Here are a small network's activations along a few directions, averaged over the inputs that share one value of a field.
Values that are neighbours, or in one group, have similar rows; names and order tell nothing.
In the rows, 128 means zero.

Other fields vary at random and push rows far along one fixed direction, the same in every table; ignore that.

U, 18 values:
u4: [102 110 139 145 161  92 149 119 114 140 125 120 110  77 107 115  96 132
 157 112 115]
u16: [110 136 126 125 134  93 150 108 110 128 128 134 101  73  91 103  88 128
 136 111 119]
u1: [133 122 139 108 136 142 139 123 124 151 107  91 141 147 156 149 120 128
 148  89 136]
u11: [156 128 113 139 135 142 112 145  78 150 129  94 164 118 141 178 148 144
 128 114 117]
u12: [118 128 131 130 113 143 112 132 168 105 123 158 121 155 150 100 137 111
  98 144 134]
u7: [121 119 141 120 134 112 155 122  90 131 138 110 134  76 100 154 110 131
 138 116 113]
u9: [174 164  75 187 117 137  83 192  64 113 155 181 131  99 104 155 160 119
  86 162  98]
u13: [123 100 133 105 121 140 158 124 140 154 117  83 150 107 136 149 120 153
 152  98 142]
u14: [ 40  96 229  54 130  91 217  22 212 137 107  94  72 159 143  66  53 149
 209  79 154]
u6: [103 145 130 110 136 106 132 126 148 121 149 146 124 104 116  73 114 121
 124 160 125]
u15: [148 138 109 146 104 150  90 143 136 103 123 171 114 185 140 136 165 118
 106 148 135]
u3: [155 147  87 168 139 123  89 166 104 108 144 155 136 106 106 122 141 105
  84 168 114]
u17: [158 123 129 130 121 161 117 145 124 139 120 108 156 173 163 186 165 133
 124 117 131]
u10: [120 109 148  99 104 140 157 104 162 142 106 108 120 167 144 133 121 143
 157 101 157]
u2: [170 123  97 164 136 144  95 167  63 143 132 109 159 104 127 190 150 132
 110 124 109]
u5: [ 80 142 159  88 145 102 157  91 186 129 141 132 114 117 106  31  93 125
 153 146 145]
u18: [ 64 131 175  86 154  95 165  69 203 121 136 131 110 136 124  36  92 127
 153 140 144]
u8: [230 143  45 200  81 192  26 208  79  88 126 179 148 203 149 227 230 104
  42 174 117]
The values of U form a ring.
Q: Going along U from u3 by way of its neighbour u6, in what order are u1, u11, u12, u18 met?
A: u18, u12, u1, u11
Q: Which values are neighbours of u7? Give them in the order they are listed.
A: u4, u2
Q: Which values are neighbours of u8? Give them in the order they are listed.
A: u14, u15
Q: Fewest steps between u9 and u10?
A: 9

C, 11 values:
c6: [102 127 138 126 145 107 133 117 145 118 143 144 109 102 120  79 112 122
 134 142 123]
c1: [169 129 100 159 120 160  81 152 111 113 120 139 146 182 162 180 177 123
  97 132 131]
c3: [ 79 132 156 113 154  77 170  94 135 137 134 127 102  68  86  71  68 131
 156 122 121]
c8: [136 148 118 129 128 133 107 139 133 113 143 151 130 139 121 101 146 111
 111 160 126]
c9: [166 124 109 139 119 155 110 148  97 139 128 112 146 144 145 174 161 138
 130 116 130]
c11: [ 87 100 167 101 143 105 182  87 146 156 105  81 124 101 132 125  80 150
 172  77 137]
c5: [132 147 110 150 138 114 109 147 104 120 145 153 126 103 104 115 124 120
 109 157 111]
c2: [ 44 104 212  55 154  75 233  46 160 172 110  60 111  73 108  84  32 155
 210  66 137]
c7: [159 132  93 143 106 157  88 157 133  99 133 155 137 150 143 141 169 111
  85 152 130]
c4: [119 122 142 119 114 135 131 115 164 117 123 140 118 165 143 121 134 127
 127 132 140]
c10: [216 143  63 173  86 190  62 205  79 123 124 145 161 181 145 218 205 119
  79 153 122]
The values of C form a line.
Q: Going along C from c2 by way of its neighbour c11, in what order are c3, c8, c7, c4 met?
A: c4, c7, c8, c3
Q: Which values are neighbours of c10? Give them in the order they are listed.
A: c1, c9

Z, 11 values:
z6: [181 125  98 154  97 173  94 165  99 119 111 129 156 174 160 218 181 123
  93 119 124]
z5: [ 98 128 132 141 161  82 146 108 112 117 149 143 112  49  80  91  97 126
 128 132 112]
z3: [223 176  24 212 106 167  21 227  58  90 164 204 153 133 112 166 216 101
  37 201 105]
z9: [133 148 110 140 123 134  99 149 147 102 141 167 131 138 126 100 149 106
  91 169 124]
z10: [109 117 152 109 152 112 163 121  93 170 125  72 143  77 136 140  89 148
 170  90 110]
z8: [115 137 147 101 119 134 131 106 173 112 139 144 124 166 131  88 141 121
 126 150 145]
z1: [ 69  87 192  76 138 100 209  59 171 169  93  65 108 122 127 118  60 163
 200  67 154]
z4: [ 98 144 137 126 151  90 140 120 123 127 141 145 102  83  99  70  88 117
 141 140 113]
z7: [ 90 117 173  86 123 120 157  76 189 121 113 126 101 181 136  92 107 128
 153 124 154]
z2: [187 124  94 158 115 167 106 182  66 156 132 101 164 119 145 205 175 143
 129 114 114]
z11: [103 103 149 104 123 128 144  95 178 125  98 113 112 167 157 119 107 133
 141 104 153]
The values of Z form a line.
Q: Going along Z from z5 by way of its neighbour z4, in what order are z6, z10, z8, z1 met?
A: z8, z6, z1, z10
Q: Fewest steps between z2 and z11?
A: 3

N, 8 values:
n7: [152 139 102 143 110 138 105 147 119 113 137 156 122 136 118 132 149 122
 107 148 129]
n6: [192 140  79 172 111 173  67 187  84 115 131 145 161 164 151 198 195 115
  80 149 114]
n8: [ 67 121 172 100 155  81 178  82 154 138 122 115 104  85 108  74  64 130
 163 109 126]
n3: [ 79  95 188  75 138 104 200  62 156 163 108  72 108 119 130 113  72 160
 200  70 150]
n4: [ 69 136 170  90 151  89 167  83 176 133 132 126 105 108 114  40  75 127
 160 127 137]
n5: [140 127 119 140 122 138 113 138 127 117 123 139 129 148 134 146 144 121
 113 134 127]
n1: [241 135  41 193  94 205  40 222  53 124 132 134 182 172 162 246 233 128
  69 146 119]
n2: [ 85 130 152 111 143  96 153 104 154 121 138 137 113  92 107  75  91 122
 133 140 122]
The values of N form a line.
Q: Which values are neighbours of n8? Give them in the order they are listed.
A: n2
Q: Which values are neighbours of n5? Give them in the order they are listed.
A: n7, n6
